X =
array([[5672, 1551, 4980, 5606, 4366, 2030, 5791, 5666, 4077, 4951, 6807,
        1685, 5500, 3245],
       [6670, 1288, 4380, 5868, 3292, 1984, 7141, 5224, 4068, 6345, 5939,
        2755, 5211, 4593],
       [2550, 7813, 3627, 2725, 4423, 7172, 2336, 2750, 4638, 3395, 1379,
        7433, 2935, 5507],
       [3745, 6693, 3801, 3516, 4146, 6382, 3920, 3347, 4769, 4459, 2291,
        7140, 3460, 5964],
       [2465, 7808, 3621, 2680, 4456, 7163, 2239, 2735, 4617, 3290, 1389,
        7376, 2915, 5410]])
Report the entry just left of 2291.
Answer: 4459
Report the entry just right of 4980.
Answer: 5606
The entry just left of 7813: 2550
Report the entry just right of 3801.
Answer: 3516
Report the entry just left of 5224.
Answer: 7141
The entry just right of 3395 -> 1379
Report the entry just left of 4769.
Answer: 3347
Report the entry just right of 2750.
Answer: 4638
Report the entry just right of 7140.
Answer: 3460
The entry just right of 5939: 2755
The entry just right of 5500 is 3245
Report the entry just left of 7808.
Answer: 2465
The entry just left of 4423: 2725
The entry just right of the smallest entry -> 4380
Report the entry just right of 5606.
Answer: 4366
Report the entry just right of 7813.
Answer: 3627
The entry just left of 4456 -> 2680

grid =
array([[4113, 4154, 3954, 5964, 6280, 6190, 6361, 6321, 4179, 6296, 5702,
        6513, 6214, 6250, 6232, 4150],
       [6388, 6458, 5786, 4861, 4069, 4098, 4255, 4331, 6606, 4199, 2619,
        4571, 4221, 4077, 4370, 6266],
       [3991, 3796, 4605, 5005, 6162, 6052, 5835, 5569, 3480, 5842, 8213,
        5603, 5798, 6178, 5648, 3873],
       [6114, 6660, 5176, 6114, 6100, 6386, 6520, 6885, 6554, 6172, 3737,
        6819, 6048, 6059, 6228, 6020],
       [5864, 5639, 6944, 3979, 3771, 3687, 3825, 3575, 5369, 3771, 5547,
        3244, 3904, 3629, 3970, 5755],
       [3838, 3544, 4936, 4385, 4811, 4816, 4437, 4346, 3594, 4879, 7327,
        3963, 4829, 4914, 4780, 3964],
       [3734, 3648, 4679, 4952, 5761, 5409, 5413, 5469, 3439, 5418, 7943,
        5254, 5646, 5593, 5186, 3935],
       [5610, 5899, 4405, 6320, 6659, 6390, 6626, 6897, 5722, 6304, 4599,
        6977, 6342, 6326, 6380, 5315]])
Find the maximum.
Answer: 8213
Find the entry just right of the smallest entry.
Answer: 4571
The entry just right of 5610: 5899
Find the entry just right of 5593.
Answer: 5186
Find the entry just right of 4437.
Answer: 4346
Find the entry just left of 6626.
Answer: 6390
The entry just right of 5409 is 5413
The entry just right of 6626: 6897
Find the entry just left of 3648.
Answer: 3734
The entry just left of 3439 is 5469
The entry just left of 3954: 4154
Find the entry just right of 6304.
Answer: 4599
Find the entry just left of 3244.
Answer: 5547
The entry just left of 5964 -> 3954

W =
 -1   14    5  -14   19   66
 49  -21  -19  -11   10  -14
-11   32  -19   21   12  -13
-14    6  -13   21   12  -14
  9  -29  -43  -41    9  -21
-31   62  -42   45   24  -31
  8    8   20  -19  -21   -6
 14  -15    5   14    5   -5
 -8  -20   35    8   10  -18
-36   23  -26   16   12  -17
  0   25   13  -28   17   77
 -5   34  -17   22   11  -13
 -3   34  -15   23   11  -12
-12  -22   34    7   11  -18
-12  -26    7  -14    3   12
Counting starts at 0.
Which number is the entry in the top-left corner?
A: -1
Which number is the entry in row 0 and column 1?
A: 14
The bottom-left entry: -12
The smallest entry: -43
Which number is the entry in row 1 and column 2?
A: -19
Which number is the top-right entry?
A: 66
Which number is the entry in row 2 and column 0?
A: -11
The bottom-right entry is 12
Which number is the entry just left of the largest entry?
A: 17
Which number is the entry at row 2, column 2?
A: -19
Which number is the entry just right of 24?
A: -31
The entry in row 1 and column 0 -> 49
The entry at row 2, column 1 -> 32
Which number is the entry directly below 62?
A: 8
Which number is the entry directly below the smallest entry?
A: -42
Which number is the entry directly above the smallest entry?
A: -13
The entry just right of the smallest entry: -41
Which number is the entry just right of -41?
A: 9
The top entry of the column that holds the smallest entry: 5
The bottom entry of the column that holds the smallest entry: 7
Which number is the entry just left of the smallest entry?
A: -29

m =
[[52 42 63 44 47 46 43 36 39]
 [38 27 48 50 58 39 45 57 37]
 [17 60 43 44  4 26 43 47 48]
 [51 49 42 30 36 54 44 45 53]
 [48 43 38 52 50 48 50 44 45]
 [47 30 38 52 93 29 48 49 50]]
Rows and columns are numbered from 0.
The top-left entry: 52
Report the entry at row 0, column 2.
Answer: 63
The top entry of the column that holds the smallest entry -> 47
The entry in row 2 and column 0 -> 17
Report the entry at row 1, column 2.
Answer: 48
Report the entry just right of 63.
Answer: 44
Report the bottom entry of the column that holds the largest entry.
Answer: 93
Report the smallest entry.
Answer: 4
Report the entry directly below 60.
Answer: 49
The entry in the top-right corner -> 39
The entry at row 1, column 0 is 38
Report the entry at row 0, column 1.
Answer: 42
Report the entry in the bottom-left corner.
Answer: 47
Report the entry directly above the largest entry.
Answer: 50

a = -16,-40,-64,17,5,-38,-23,25,-29,45,-12,-52
Read off the 3rd largest entry.
17
Read off the second entry from the right.
-12
The smallest entry: -64
The second entry from the left is -40
The entry just right of -12: -52
